A small network was shown many inputs. Here are its activations along a few directions, one row for each input.
In each table, some parts of the input vary, and every possible input appears once, in random order.
A made-up example of a description, with smaller parts first: one of 3 separate values, together with either a single point or one of 9 places around a ring or (one of 4 places along a line, together with one of 8 places around a ring).
Shared parts are said once, and a part with two or three values counts as separate values.

Other details of the inputs vary at random and push rows far along three fixed directions, the same in every table; ignore that.
These rows show it; all are for the same input, with only those details redrawn:
4.203 0.878 -3.595 4.309 -2.600 -1.867 0.903 -0.329 -4.574 -1.801 4.272
-5.564 -1.912 0.826 -3.142 0.300 0.777 -1.182 0.894 2.897 0.837 -3.698
1.036 -2.246 -3.193 2.037 -0.740 0.569 2.223 -0.086 -0.124 -1.057 0.969
0.085 -4.059 -1.988 0.111 0.940 1.833 2.720 -0.415 2.307 -0.443 -0.850
3.100 -3.111 0.878 -1.166 2.216 1.060 1.766 -1.194 0.449 0.572 0.333
-1.034 -2.964 -3.276 1.585 -0.438 1.087 2.235 0.094 1.423 -1.330 -0.151
2.247 -1.789 -2.807 2.126 -0.636 0.196 2.078 -0.275 -0.899 -0.977 1.594
-0.615 -5.489 0.148 -2.064 2.792 3.052 2.620 -0.814 4.206 0.407 -2.616

Table:
R1: 0.445 3.344 3.510 -2.648 0.610 -1.221 -2.093 -0.702 -1.616 0.672 -1.341
R2: 0.125 5.108 2.692 -0.486 -0.583 -1.598 -3.078 0.207 -1.953 0.820 1.238
R3: -1.577 2.196 2.935 -1.474 -0.253 -1.806 -3.963 0.609 -1.363 2.841 0.744
R4: 3.657 -0.238 2.448 -1.413 1.300 0.598 -1.334 -0.644 -0.355 1.689 1.140
R5: 4.035 1.345 -4.239 5.418 -3.146 -0.983 0.546 0.357 -4.128 -2.324 4.761
R6: -6.390 2.785 -4.183 2.600 -3.265 -3.010 -0.153 2.075 -1.548 -4.034 -1.842
R7: -3.423 0.691 -3.658 2.739 -2.271 1.958 1.535 1.369 2.595 -2.710 -0.988
R8: 2.074 0.646 3.055 -2.613 2.087 1.442 0.533 -0.572 0.551 0.209 -1.691
R9: 0.818 -3.539 -0.572 -0.539 1.324 1.457 1.919 -0.581 1.685 0.070 -0.657
R10: 2.867 -1.496 2.320 -1.484 2.004 0.108 0.138 -1.048 0.220 2.549 1.117
R11: 4.011 -0.012 2.745 -0.401 3.007 1.511 1.668 -1.335 0.621 1.135 1.056
R12: -3.369 1.840 1.552 -1.498 0.130 -0.241 -0.822 0.167 1.066 0.579 -2.762
R13: -2.668 1.973 1.329 -1.939 -1.343 -1.667 -3.778 0.646 -1.278 0.729 -0.934
R14: 1.201 -4.217 -0.390 -0.728 1.822 1.563 2.943 -0.871 2.553 0.999 -0.338
R15: -0.848 5.175 0.041 1.678 -2.793 -1.643 -2.637 0.799 -2.852 -1.378 0.515
R16: 5.905 -1.653 3.484 -1.762 3.706 1.131 0.256 -1.567 0.413 2.584 2.538
R17: -8.473 -1.214 0.282 -2.789 -0.651 -0.007 -2.245 1.407 3.412 1.191 -4.448
R18: 1.262 -1.040 -2.565 2.797 -0.695 1.230 0.997 0.498 0.877 -0.568 2.450
R19: 3.915 6.318 6.239 -2.046 0.636 -2.370 -4.750 -0.698 -3.931 1.993 1.984
R20: 0.985 0.689 -2.685 3.455 -0.819 0.382 2.677 -0.218 0.037 -1.276 1.105
R21: -3.179 1.591 0.986 -1.144 -0.229 -0.162 -0.590 0.402 0.712 0.215 -2.749
R22: -4.830 0.400 -2.323 0.479 -2.414 -3.380 -1.130 1.823 -1.403 -2.197 -0.750
Changing only one part turns R12 into R14. The same change can be made to R6. Which row results?
Answer: R22
What is each input in this table made of?
Answer: one of 2 separate values, together with either a single point or one of 10 places around a ring
Which other rows does R4 become when the choice among 2 separate values takes its other values? List them by row number.
Answer: R7
Which other rows does R1 become when the choice among 2 separate values takes its other values? List them by row number.
Answer: R9

Table:
R23: 8.339 -3.430 4.286 -3.766 4.053 1.139 0.311 -2.038 -0.258 1.977 1.345
R24: -7.816 1.832 3.358 -3.519 -0.144 3.507 -3.128 1.428 5.173 1.599 -4.663
R25: 0.078 1.786 4.190 -3.890 0.332 -2.672 -4.887 -0.233 -2.427 1.566 -0.827
R26: -4.131 4.379 -0.989 1.708 -2.648 -0.821 -0.051 1.393 0.845 -1.206 -1.719
R27: -1.430 3.459 -2.207 2.441 -2.208 -1.722 -0.785 0.402 -1.684 -2.269 -0.266
R28: 3.518 -3.782 -0.579 0.395 3.200 1.581 4.573 -1.920 0.622 -1.078 0.638
R29: -7.317 2.366 4.174 -3.947 0.640 2.670 -3.047 0.806 4.645 1.751 -5.258
R30: 3.811 -4.727 -0.605 -0.792 2.436 1.845 3.186 -2.339 0.441 1.972 0.504
R31: -7.900 -2.767 -6.557 4.646 -1.047 5.034 4.158 2.690 8.733 -1.662 -1.837
R32: -0.739 -0.290 2.328 -1.047 0.012 -2.690 -3.738 0.224 -0.533 2.511 2.437
R33: 5.918 -2.752 -2.510 2.084 1.197 0.993 5.217 -1.524 -0.790 -2.577 2.260
R34: 0.421 -0.774 -2.224 2.142 -0.644 4.436 2.783 0.308 3.933 -1.627 -0.308
R35: -1.200 2.013 -1.889 1.835 -2.367 -2.939 0.856 1.377 -2.160 -2.439 0.249
R36: -0.586 -5.213 -3.957 1.827 1.267 1.706 5.310 0.085 2.612 -1.475 -0.721
R37: -1.593 1.884 -2.175 2.140 -2.625 -0.970 -1.783 1.709 -2.738 -1.892 2.053
R38: 8.707 -3.696 4.983 -2.961 3.881 1.196 0.092 -2.704 -1.538 4.217 2.293
R39: -0.813 2.783 -1.138 2.617 -2.565 -4.396 -2.784 1.579 -3.655 -0.172 4.642
R40: -6.499 -1.826 -0.201 -0.544 1.643 4.328 4.095 0.806 7.251 -0.309 -5.324
R41: 7.281 -3.069 -0.221 0.996 1.584 0.899 1.400 -1.497 -1.679 -0.007 3.834
R42: -4.118 -2.774 -4.565 3.322 0.176 1.882 2.365 1.928 5.272 -1.125 0.550
R43: -2.104 3.195 -2.812 3.367 -1.981 -0.963 0.016 0.088 -1.715 -2.079 0.688
R44: 0.706 -4.558 4.528 -5.520 4.238 3.454 0.715 -0.292 4.165 0.939 -3.273
R45: -1.557 1.611 -0.947 0.005 -0.820 -2.255 -2.270 -0.318 -2.801 -0.074 0.557
R46: -0.272 3.376 -2.356 3.640 -3.111 -0.864 -1.479 1.393 -3.090 -1.987 2.563
R47: 0.807 1.923 -0.157 0.726 -2.889 -2.828 -3.358 0.041 -4.983 1.473 2.185
R48: -2.568 -0.012 4.434 -6.602 2.356 -1.366 -3.836 -0.546 0.714 2.378 -3.727
R49: 1.665 2.679 -2.121 2.610 -2.701 -2.743 -1.265 0.888 -4.405 -2.809 2.674
R50: -0.201 4.377 -2.850 3.644 -3.430 0.323 -0.331 0.602 -0.760 -2.173 1.071
R51: 4.378 -4.504 3.378 -2.634 3.767 0.383 0.197 -2.022 0.944 4.776 2.389
R52: -1.963 3.442 -2.112 2.081 -2.713 -1.400 -2.031 1.106 -1.574 -2.343 -0.190
R53: 3.627 2.285 -0.896 0.952 -2.535 -3.400 -1.686 -0.923 -5.770 1.249 2.819
R54: 0.511 0.944 1.830 -2.048 -0.314 -2.644 -1.714 -0.786 -3.152 3.026 0.535
R55: 9.391 -3.403 1.067 -0.117 1.514 0.988 1.521 -2.016 -2.223 1.683 3.184
R56: 0.037 -3.883 -2.768 2.191 1.266 1.205 6.109 0.128 1.849 -2.361 -0.392
R57: 1.637 1.978 0.093 -0.237 -2.360 -3.944 -2.219 -0.063 -4.567 1.876 1.349
R58: -3.156 -2.218 -4.289 2.359 -0.153 1.745 4.908 0.954 4.383 -3.091 -2.493
R59: -0.772 1.352 6.364 -6.560 2.207 -3.144 -4.333 -0.185 -1.372 3.156 -2.875
R60: 9.294 -2.899 -1.177 2.378 1.624 0.593 3.121 -2.134 -3.078 -0.805 4.506
R61: -4.365 0.691 5.818 -6.244 2.373 -0.399 -4.139 0.377 1.059 1.563 -3.645
R62: 2.469 -1.885 -1.897 1.368 0.710 2.691 2.634 0.136 2.220 -2.275 0.163
R63: -1.124 0.998 5.336 -5.802 0.105 -2.131 -5.666 -0.401 -1.216 4.074 -2.420
R64: -3.484 3.631 -0.635 1.295 -2.014 0.402 -0.342 0.229 1.263 -0.952 -2.039
R65: -1.377 -1.668 1.301 -1.381 3.084 4.800 3.328 -1.421 5.558 0.567 -3.307
R66: -2.857 3.196 -0.462 1.363 -1.824 -1.021 -2.155 1.165 -1.297 -1.504 -0.470
R67: -2.652 3.951 -2.171 3.482 -2.570 -2.486 0.133 1.520 -2.219 -2.063 0.267
Changing only one part turns R58 into R35. The same change can be made to R66. Which row results?
Answer: R61
Changing only one part turns R27 into R64. The same change can be made to R62. Which row results?
Answer: R34
What is each input in this table made of?
Answer: one of 5 places along a line, together with either a single point or (one of 2 separate values, together with one of 4 places along a line)
Which other rows does R45 become when the place on the line of 5 takes its other values? List them by row number.
Answer: R28, R30, R43, R65
List by row number the other rows that have the place on the line of 5 in common with R57.
Answer: R30, R38, R47, R51, R53, R54, R55, R63
Which other rows does R51 become when the place on the line of 5 takes its other values? List them by row number.
Answer: R31, R32, R39, R42
